Each row below is a small network's average activation on inputs in which a field has the value named, seen along a few directions.
Related values have similar rows: they may be neighbours, one step apart, or belong to one group.
In the rows, zero is written as 500.
Strong random noise was added to every row along 2 fixed directions; ignore it. To show where, here is one row again and again, with new noise each time:
[291 615 303 400 401 518 560 637 482 382 637 601 516]
[568 457 561 552 524 451 349 584 574 487 541 443 406]
[520 480 504 533 529 449 393 532 583 464 549 468 404]
[608 451 642 550 447 490 293 793 498 517 558 429 465]


Values of Duto:
y1: [512 508 421 685 508 398 448 494 531 436 461 580 478]
y7: [600 467 596 658 550 466 483 478 596 490 431 463 292]
y2: [507 408 504 487 389 472 397 596 403 668 412 663 682]
y9: [655 356 513 543 704 425 601 156 606 373 472 612 575]
y5: [625 516 578 538 459 541 382 633 495 494 452 281 360]
y3: [394 595 407 330 607 530 725 400 507 420 500 506 632]
y6: [349 541 372 382 456 546 611 262 404 639 477 673 545]
y8: [518 465 578 460 331 574 542 429 414 672 461 391 533]
y4: [737 407 840 617 851 501 447 233 617 591 386 163 390]
The values of Duto form 3 separate groups.
Question: List the group mates of y1, in the order listed.
Answer: y7, y5
Question: List the group mates of y9, in the order listed.
Answer: y3, y4

Values of Gem:
m8: [541 814 348 410 368 668 485 975 379 463 635 371 323]
m9: [515 397 328 686 589 547 427 313 583 576 307 153 250]
m1: [574 480 896 345 431 647 580 935 303 566 398 311 748]
m3: [354 509 315 588 636 441 350 591 464 341 389 718 403]
m6: [740 386 641 732 767 407 344 519 701 308 517 515 287]
m10: [400 419 436 341 709 638 670 318 362 403 539 330 804]
m11: [609 334 538 360 334 409 402 655 539 793 673 750 494]
m12: [211 662 446 468 110 517 439 663 380 826 587 862 811]
m4: [544 442 399 692 588 366 465 473 466 143 524 592 695]
m5: [966 268 949 630 404 458 409 308 486 810 376 523 441]
m7: [256 577 423 555 524 413 496 215 630 500 443 285  87]
m2: [475 659 593 219 319 600 711 698 485 388 648 511 825]
The values of Gem form 4 separate groups.
Question: List the group mates of m12, in the order listed.
Answer: m11, m5
Question: List the group mates of m1, in the order listed.
Answer: m10, m2
Question: List the group mates of m3, in the order listed.
Answer: m6, m4
